Here are a small network's activations along a few directions, averaged over the inputs that share one value of a field.
Related values have similar rows: they may be neighbours, one step apart, or belong to one group.
In the rows, 500 means zero.
Strong random noise was added to every row along 18 fixed directions; ignore it. To show where, here is one row again and again, with new noise each time:
[609 426 372 501 431 472 593 545 520 538 624 415 480 202 402 703 501 477
 684 355 399 519 471 646 370 349 623 572 630 520 587 635 496 611]
[501 479 516 487 463 455 592 501 461 557 548 547 501 414 575 670 497 484
 560 506 381 453 534 533 467 459 420 466 482 526 623 444 376 601]
[678 461 442 433 376 467 494 456 334 447 518 378 427 423 638 378 314 622
 504 357 521 465 629 431 377 358 462 697 505 523 288 369 327 672]
[567 362 504 635 499 474 466 466 316 476 523 552 432 521 581 423 465 474
 378 552 586 399 449 428 423 424 475 565 426 507 369 394 488 496]
[577 509 572 422 467 242 512 539 425 760 433 408 402 478 455 456 594 566
 721 325 235 382 516 651 594 313 515 469 411 478 536 477 498 520]
[298 527 632 416 476 606 473 595 714 341 376 283 348 471 491 428 368 770
 630 383 544 465 663 511 346 535 501 466 417 487 510 561 490 436]
[585 566 387 384 613 554 518 422 545 437 596 632 489 399 458 588 499 471
 384 466 524 688 624 456 536 682 582 633 670 602 425 466 733 586]
[620 326 401 581 525 576 599 575 458 639 596 499 492 299 560 711 647 553
 901 618 505 776 516 599 429 470 445 617 524 526 714 469 477 273]
[385 462 591 438 321 524 506 670 439 383 407 531 470 489 416 654 475 644
 512 724 410 576 497 486 460 543 536 366 372 275 754 178 381 582]
[645 565 433 445 384 475 566 407 473 418 404 427 639 608 674 334 409 558
 604 452 625 642 583 406 395 593 534 629 378 490 394 425 369 560]
[700 437 434 541 458 533 646 577 211 500 519 617 514 435 620 642 531 534
 416 554 401 546 444 416 531 507 346 361 471 691 589 346 458 446]
[572 409 589 567 468 583 623 565 484 509 486 524 414 633 755 628 585 594
 637 399 445 542 380 505 665 465 437 212 324 670 452 512 479 308]
[642 396 496 434 518 458 737 672 435 748 304 549 574 495 276 387 506 344
 590 452 195 586 393 595 404 424 365 381 630 620 395 611 505 390]
[650 504 526 612 468 455 549 546 703 455 682 434 255 257 225 674 452 685
 533 312 584 275 332 490 456 322 703 409 466 541 392 517 730 339]
[736 590 458 487 662 619 597 482 624 487 662 605 362 350 424 450 406 446
 381 430 484 510 521 347 648 325 427 505 815 711 170 430 474 435]
[413 553 721 386 673 344 692 458 695 454 580 578 308 415 444 519 621 309
 523 549 568 409 690 654 366 564 405 412 493 559 590 648 471 382]
[478 478 559 311 390 391 532 499 589 590 637 408 389 478 363 669 530 595
 605 453 655 625 561 616 399 676 532 586 399 395 586 606 695 315]
[233 492 555 593 441 602 307 480 503 607 614 514 508 620 573 632 379 591
 309 602 524 346 415 323 672 477 369 480 479 399 557 406 451 497]
[477 622 518 266 522 479 494 517 654 551 696 465 432 557 454 559 546 577
 571 386 573 545 463 638 737 562 502 442 663 538 471 563 648 419]
[604 347 456 479 336 477 606 434 225 471 570 601 548 501 713 494 410 350
 305 501 456 584 517 333 596 415 465 480 554 563 347 413 410 624]


Values of Lapu:
c1: [617 464 351 671 488 564 437 558 412 488 535 450 556 338 453 556 583 504
 596 540 422 471 327 524 623 257 590 437 592 516 607 517 444 464]
c10: [517 418 334 736 449 597 297 419 376 310 625 463 542 381 655 523 531 543
 517 610 637 510 413 404 645 310 714 601 534 392 573 394 462 586]
c8: [536 459 645 260 409 457 695 512 604 435 645 565 340 327 399 747 398 501
 469 460 464 461 675 603 344 518 339 447 561 535 439 485 419 577]
c2: [507 582 589 476 585 374 422 409 731 549 702 512 383 513 471 649 623 333
 623 549 599 379 474 785 460 400 593 646 485 269 515 507 281 708]
c9: [598 692 523 451 501 391 578 534 596 508 558 520 546 491 350 563 570 530
 493 444 488 342 358 566 625 505 563 304 499 541 587 481 564 485]
c4: [346 541 514 461 516 528 381 518 608 483 557 488 613 608 485 486 581 464
 606 626 613 527 447 653 601 545 543 541 564 318 608 478 439 572]
c6: [499 501 475 445 403 363 515 485 223 566 413 582 655 567 499 244 378 540
 286 561 408 356 473 282 645 489 394 445 560 552 449 259 610 556]
c11: [604 346 553 549 350 387 597 423 436 431 487 462 540 518 652 407 482 412
 645 447 606 452 535 574 378 363 545 554 372 448 361 511 305 590]
c5: [518 378 512 465 342 503 583 512 410 402 562 428 418 358 494 396 373 610
 451 472 631 521 568 313 490 424 473 477 569 561 416 492 599 291]
c7: [482 535 356 499 428 598 583 426 547 522 563 531 771 399 634 640 483 511
 632 538 457 697 544 367 688 543 456 491 633 607 650 528 491 474]
c3: [539 369 465 414 263 512 734 579 466 268 396 566 663 464 550 424 299 651
 618 397 426 396 334 509 475 426 590 262 592 601 339 294 552 709]
Lapu is arranged as a ring.
List every value one step from c5, in the order listed.
Answer: c6, c3
List every value one step from c4, in the order listed.
Answer: c9, c11
List every value one step from c7, in the order listed.
Answer: c1, c8

Values of Gudo:
j5: [521 518 431 839 630 378 549 420 562 389 346 527 663 465 574 383 685 564
 773 594 671 409 378 483 342 613 789 507 191 509 754 440 723 380]
j1: [416 506 608 372 470 432 541 568 425 306 356 525 430 500 430 487 582 390
 322 523 357 519 587 605 483 556 581 288 449 480 599 560 523 622]
j3: [546 279 400 510 331 512 627 550 284 479 588 475 606 384 611 633 575 415
 612 527 577 711 481 579 410 531 520 524 527 509 660 627 501 448]
j10: [452 433 524 312 572 381 559 559 533 487 289 533 554 719 472 194 565 463
 673 367 432 494 394 782 473 608 622 415 561 552 311 542 752 598]
j7: [462 613 551 538 643 536 545 486 674 400 360 623 533 686 571 510 649 378
 490 428 437 522 427 587 567 643 635 301 427 574 481 600 563 591]
j8: [307 180 554 715 400 591 617 505 627 280 557 601 490 321 593 555 353 577
 743 603 532 332 361 483 441 226 628 373 572 459 437 327 471 559]
j11: [336 467 487 422 559 594 511 626 568 597 207 590 775 701 437 434 536 575
 732 702 361 698 463 640 432 763 408 497 483 448 649 353 560 523]
j2: [273 326 534 413 511 618 707 616 485 347 631 644 606 521 660 441 492 365
 438 584 544 490 351 544 728 510 410 167 833 713 509 571 616 435]
j6: [311 534 640 649 779 634 324 468 665 785 298 703 411 650 526 547 463 444
 456 561  43 341 538 413 668 336 276 472 511 480 344 351 308 655]
j9: [393 589 393 534 681 529 175 483 582 372 605 523 407 372 295 524 572 373
 319 460 462 391 493 685 595 388 833 704 767 307 480 503 599 941]
j4: [ 66 704 536 439 478 829 121 644 448 364 511 159 496 750 653 491 375 642
 101 402 561 326 512 483 661 567 236 352 556 504 679 848 247 569]
Gudo is arranged as a line.
A walk along Gudo starts at j5 and steps to its neighbour j2. Put j3, j11, j6, j9 in the order it reaches them.
Answer: j3, j9, j11, j6
What is the length, in steps, of the shortest route from j8 to j7?
Answer: 7

Values of Tepa:
s8: [659 360 512 298 436 274 454 414  88 487 759 473 220 297 759 437 455 720
 501 393 542 320 716 544 602 309 356 665 582 620 386 194 558 601]
s5: [348 571 458 343 531 399 364 485 338 413 596 375 508 446 584 629 586 379
 344 371 474 279 581 898 320 563 415 586 588 529 740 788 383 920]
s6: [312 335 510 518 579 716 368 688 357 652 502 493 419 627 582 674 528 514
 413 451 363 478 393 638 554 537 274 414 560 579 538 659 497 472]
s1: [442 459 572 629 385 578 477 607 500 504 473 362 488 658 438 499 594 394
 506 694 594 629 316 491 484 431 480 323 338 314 646 700 278 173]
s4: [355 409 682 764 528 746 577 686 793 334 574 522 203 293 331 800 324 725
 440 552 519 136 276 382 335 299 479 172 437 547 510 401 481 324]
s3: [544 726 484 508 665 445 384 446 552 743 408 534 571 558 490 283 469 591
 599 632 427 470 650 338 617 467 352 743 556 439 530 172 323 524]
s10: [474 837 444 640 561 269 383 330 404 418 391 459 733 659 597 230 696 485
 433 612 622 363 477 344 719 602 585 415 273 486 824 490 518 398]
s7: [204 579 623 389 475 265 489 424 544 632 374 387 591 391 428 194 466 446
 627 561 321 426 800 409 644 336 472 541 601 373 707 522 423 499]
s9: [339 475 516 561 598 541 420 375 580 666 267 446 615 562 621 405 449 426
 562 356 346 605 805 427 317 648 465 757 366 484 424 713 485 634]
s11: [673 298 474 528 474 466 576 530 301 563 644 485 254 256 489 646 487 473
 389 367 434 441 490 475 417 342 467 486 530 659 392 604 632 387]
s2: [276 481 528 393 534 282 513 535 410 636 500 543 633 393 592 571 691 698
 793 516 360 393 623 723 702 603 437 464 532 600 952 374 739 539]
Tepa is arranged as a ring.
A walk along Tepa starts at s1 and steps to its neighbour s10. Put s6, s4, s3, s7 in the order it reaches them.
Answer: s7, s6, s3, s4
List every value one step from s2, in the order listed.
Answer: s5, s9
